Each row below is a small network's average activation on inputs in which a field has the value named, seen along a few directions.
Values that are neighbours, or in one group, have similar rows; names and order tell nothing.
Strong random noise was added to every row along 3 fixed directions; ignore it. To show where, here is one row again and again, with new noise each time:
[  12   11 -166 -139  367   25  -13   44 -138 -105  217   -7  350]
[ 242    9 -203 -144  138  108  -43   26   58   36  157  136   53]
[ 513  -83 -279  205 -267  149   87  -34  203  157  100  450   52]
[ 189  -33 -287 -249  396   27 -105    4  -16  -93  296  119   64]
[ -80  328  300 -195 -239  347   56  226   43  327 -323 -348  202]


ZOKU, 24 values:
zodep: [ 105  -79 -112  -44  185 -223 -148 -227  -27 -168  116  106 -339]
rud: [ 179  134  268  -59 -335  102  -46 -143  427  180  -41  -57 -272]
lasov: [-175  -27  295  141  -50 -140   22    8 -132  -75   77 -106  180]
notil: [-187  149  337  224 -140   -6   84  251 -115   43 -182 -161  129]
libi: [-519   47  232 -205  302  -30   11  294 -329 -249 -253 -335   90]
sebir: [ 250   29 -256 -329   89  152 -193   44  235  204    6   68 -710]
vuzir: [-210 -265 -159  334  112  -36  266   93 -324 -171  -77  190  600]
mupa: [-121   52   51   23 -202   58   49 -265   12  -15  -22 -237  180]
roge: [-259  -16    3  -54  134  -85  -46 -280 -166 -222  138 -329   64]
poki: [  83  -62   25  329 -229 -139   76   25  -27  -12 -196  142  -20]
pekar: [-143   31  108  -18   37   42   60  301  -94  -50  -70  109   74]
pozam: [-404  179  478   67 -102   21   21  113 -103   92 -146 -340  489]
leb: [-230  284  230 -480   62  117 -192 -115  220  163  -55 -518 -281]
mub: [ 287  -40  -51  -22  -83  -71 -150 -383  239  -79  113   82 -578]
feb: [ -89  -43 -240 -314  349  -75 -183 -155  -75  -59  243 -142 -215]
duda: [-192 -133  -73  171  147 -148   91   21 -341 -128  -42 -105  313]
nis: [  28  261   62 -420  188 -131 -290 -186  230  -96  135 -207 -593]
gupi: [-187   72  188   94   34  -63   40  216  -81   30  -30  -83  277]
zozo: [ 156 -227  -98  506 -281 -169  278  157  -34  -91  -39  542  115]
zet: [-142 -136 -200  202  300 -165   72 -220 -222 -204  214  -32   76]
veteb: [  23   12   76 -364  -74  175  -55  249  111  180 -213   57 -303]
fivul: [ 429 -247 -533 -222  451 -120 -159 -106  164 -109  445  409 -129]
mede: [  -6 -129 -115 -196   85   56  -48  143  -38  -45 -213   32 -339]
fafuv: [ 102   32   23   68 -203   79  -61  -49  156  213   13   44  -48]
A value of ZOKU combines one of 6 hidden first parts with one of 4 second parts; all combinations occur once.
pekar and pozam share the first part; pekar and veteb share the second. Which value has the first part of veteb and the second part of pozam? -> fafuv
rud and gupi share the first part; rud and mub share the second. Which value has the first part of mub and the second part of gupi? -> poki
mupa and vuzir share the first part; mupa and nis share the second. Which value has the first part of nis and the second part of vuzir? -> zozo
leb and fivul share the first part; leb and roge share the second. Which value has the first part of roge and the second part of fivul? -> duda

TUR, 24 values:
lomud: [-105  143  361    1 -225   10   74  -59  155   46   53 -186   27]
sir: [ 178 -163 -138   38   50  -38   33  186   87  -42   95  521 -224]
sifur: [ -71  -28 -161 -109  338   22 -115 -205 -158 -103  142 -158  170]
voz: [-108 -182 -200  -56  253  -36  -73   -4 -286  -85   96  -76   64]
duba: [ 121 -114 -363  171  100 -101   40 -441  -19 -236  309  169  221]
nosar: [-369  -21  179 -194  101  102  -19  333 -203  -59 -268 -143   65]
sab: [-186   92  197   -6  108 -100  -82   34 -110  -34   42 -105  -72]
tatak: [ 385  -75  -71  267 -453  -20  167   48  187  185 -322  283 -306]
mut: [  62  177  150   -4 -507  316   86  149  255  464 -404 -221 -141]
mem: [ 233 -162 -304  -67  -30   -4 -151 -314  214 -191  162   51 -565]
pezir: [ 108  244  268 -104 -105   64 -161   55  204  133  -43  -83 -280]
zariv: [-288   14   26  306  -18 -173   37   12 -180  -94  -74 -108  169]
nid: [ -17 -111  -19  300 -153 -109  150 -326  -16 -149   25  238  -71]
vizu: [-240  194  179 -456  348  -33 -299 -142  108  -56  175 -482  -96]
tiv: [-161  -61  -94  130  141  -58   69  110 -258  -54  118  230  788]
guto: [ 118   48   77  205  -38   17  111 -105  -17  147   76 -104  299]
zizu: [  43 -269 -198   76 -138  -19  206  110 -126   16 -126  198  187]
gen: [-304   54  159  139   73 -204   19  -74  -81 -244   17 -164  306]
liva: [ -17   15   23   29   51 -139   -4  152   -6    7   10  114  -62]
tiz: [ -91  148  184 -269  344   65  -44  379 -175 -205  -42 -271  232]
libu: [ 135 -156 -456 -450  562    4  -86   12  -67 -169  293  180 -200]
beme: [  39  -57  -67  159 -120  144   -1 -135   -9  107 -125  -29 -128]
peted: [208 -61  14 -69  83 -82 -63  58  17 -27 195 212   4]
gomer: [ 128  -17 -143  294  -47  -60  210   -5   15   50  160  177  376]
A value of TUR combines one of 6 hidden first parts with one of 4 second parts; all combinations occur once.
zizu and beme share the first part; zizu and nosar share the second. Which value has the first part of nosar and the second part of beme? -> zariv
peted and tiz share the first part; peted and liva share the second. Which value has the first part of liva and the second part of tiz? -> sir
vizu and gomer share the first part; vizu and nid share the second. Which value has the first part of nid and the second part of gomer? -> tatak
sifur and duba share the first part; sifur and pezir share the second. Which value has the first part of pezir and the second part of duba? -> lomud
